A small network was shown many inputs. Here are its activations along a few directions, one row for each input.
Each table varies a few parts of the input and shows all the possible inputs, shuffled.
A made-up example of a description, with smaller parts first: line(6) and (point or ring(9) or (values(2) and ring(8))).
Shared parts are said once, and a part with two or three values counts as separate values.
(in the rows, 128 means zero)

Other details of the inputs shift rows strongly along three fixed directions, in all tables alike. That doesn't count.

A family of inputs:
R1: [131  75 112 207  79  94 158 103 115 112 132  90 122 106]
R2: [ 36 144 158 147 156 123  89  79 153 142  73 135 181 184]
R3: [136 185 135 104 117  83 153 126 122 169 136 178 111 105]
R4: [109 121  99 204 125  68 145  81 135 107  98 115 104 101]
R5: [166 128 105 119  94 162 102 184 167 108 144 113 108 148]
R6: [143 184  85  87 134 116 190 162 137 187 118 160 122  90]
R7: [ 50 144 159 113 149 123 100  65 139 152  74 137 198 177]
R8: [136 184  94  91 122 144 186 164 177 153 101 154  83 109]
R9: [157  43 158 134 128 174  85 110 103  74 124  85 179 213]
R10: [ 87 102  56 186 129 102 200  94 111 164  99  84 105  95]
R11: [132 140 157 135 110 139 112 151 108 119 164 150 156 154]
R12: [159  66 175 163 116 154  76 129  94  82 175  97 160 148]
R13: [ 98 109 115 187 103  75 172  80 124 144  88 104 128 108]
R14: [124  86  75 205 126 112 143 116 147  92 101  42  66 100]
R15: [139  86  82 197 140 106 160 127 108 132 112  66  91  73]
R16: [145 184 153  83 102 102 158 133 141 139 104 157 110  83]
R17: [161  87 155 188 107 156  68 137  94  95 172 120 161 176]
R18: [161  76  68 183 106 150 189 133  99 108 166  82  62  65]
R19: [ 64 128 118 126 173 117 107 105 152 180  82 108 168 166]
R20: [ 86  93  60 175 148 119 181  70 150 125  92  98  69 102]
R21: [ 41 155 161 146 164 109 117  72 140 158 102 130 189 173]
R22: [157  60 180 163 122 166  52 113  91  80 159  93 171 166]
R23: [113 200 184  73 141 120 118 135 122 171 126 180 142 135]
R24: [208 181  97  48  99 132 123 229 153 125 177 162  94  94]
R25: [147 148 193 114 135 148  83 146 113 117 175 144 155 152]
R26: [ 59 142 169  95 174 107  99  56 137 157 102 142 195 179]
R27: [120 173  84  63 146 142 181 132 134 162 145 172  96  94]
R28: [101 123 110 190 133  70 159  88 119 123 121 114 118 105]
R29: [150  36 143 176 164 209  46 139 146  65 150  71 128 178]
R30: [ 69 133 153 110 161 113  95  61 150 129  82 137 182 158]
R31: [ 52 126 125 105 203 161  93  80 181 138  79 126 147 179]
R32: [198  73  96 205  75  90 159 119 106  81 162 100  92  78]
R33: [137 152 191 110 135 155  67 134 111 118 146 147 154 165]
R34: [121 182 141  88  87 102 157 134 153 151  89 167 131 102]
R35: [ 97 172 111  55 136 176 168 148 163 165 119 178 106 142]
R36: [136  80 164 188 119 170  40 116 107  83 151 112 182 199]
R37: [208 122 192  78  88 160  98 206  98  98 208 159 137 121]
R38: [201 183 123  60  93 144 120 227 148 126 166 137  80  88]
R39: [154 141 115 161  76  74 183 110 102 138 104 107  70  56]
R40: [138 175 130  84 107  87 163 121 131 151 105 174 118  95]
R41: [131 116 172  90 130 138  97 128 123 124 164 166 171 154]
R42: [104 133 104 187 131  71 150  82 118 130  93 122 113 106]
R43: [141  49 114 172 143 173  33 142 153  50 149  70 139 179]
R44: [123 185 172   4 148 129 156 118 126 159  82 156 138 145]
R45: [163 101 138  77 127 147 126 123 110 100 119 125 143 170]
R46: [182 118 130 112 128 141 102 194 124 134 153 120 107 101]
R47: [251 109 104 111  86 183 137 230  79 101 219 135  71  69]
R48: [ 93 132 121 200 117  82 148  86 130 114  87  94  96  94]
R49: [126 135  46 181  94  68 198 140 159 142  80  79  70  75]
R50: [137 184 107  48 158 105 131 164 148 189 123 179 122 116]
R51: [179 111 142 141 100 130 106 181  99  84 204 160 120 129]
R52: [100 106  59 172 167  80 180  96 124 158  78 106 109  78]
R53: [131 115 157 124 105 143 122 146 109 108 152 143 169 148]
R54: [165 103 104 101 139 167 124 174 104 122 178 147 124 115]
R55: [126 167 110  61 135 177 160 160 134 155 158 167 129 129]
R56: [ 77 202 195  62 163 127 126 143 124 161 133 191 160 148]
R57: [ 37 108 142 107 201 180 105  70 151 148 102 107 138 176]
Each input here is: values(3) and (point or ring(8) or (values(2) and line(5))).
Changing only the values(3) part turns R32 into R1. The same change can be made to R45. Which row results? -> R9
Which other rows does R22 become when the line(5) part takes its other values? List them by row number. -> R12, R16, R37, R39
A walk changes only the line(5) part. It starts at R53 and steps to R1. List the rest of the walk in order. -> R13, R7, R34
Which other rows does R27 become when the ring(8) part takes its other values? List them by row number. -> R20, R24, R31, R43, R50, R52, R54
Which other rows does R7 become when the values(2) part takes its other values? List them by row number. -> R36
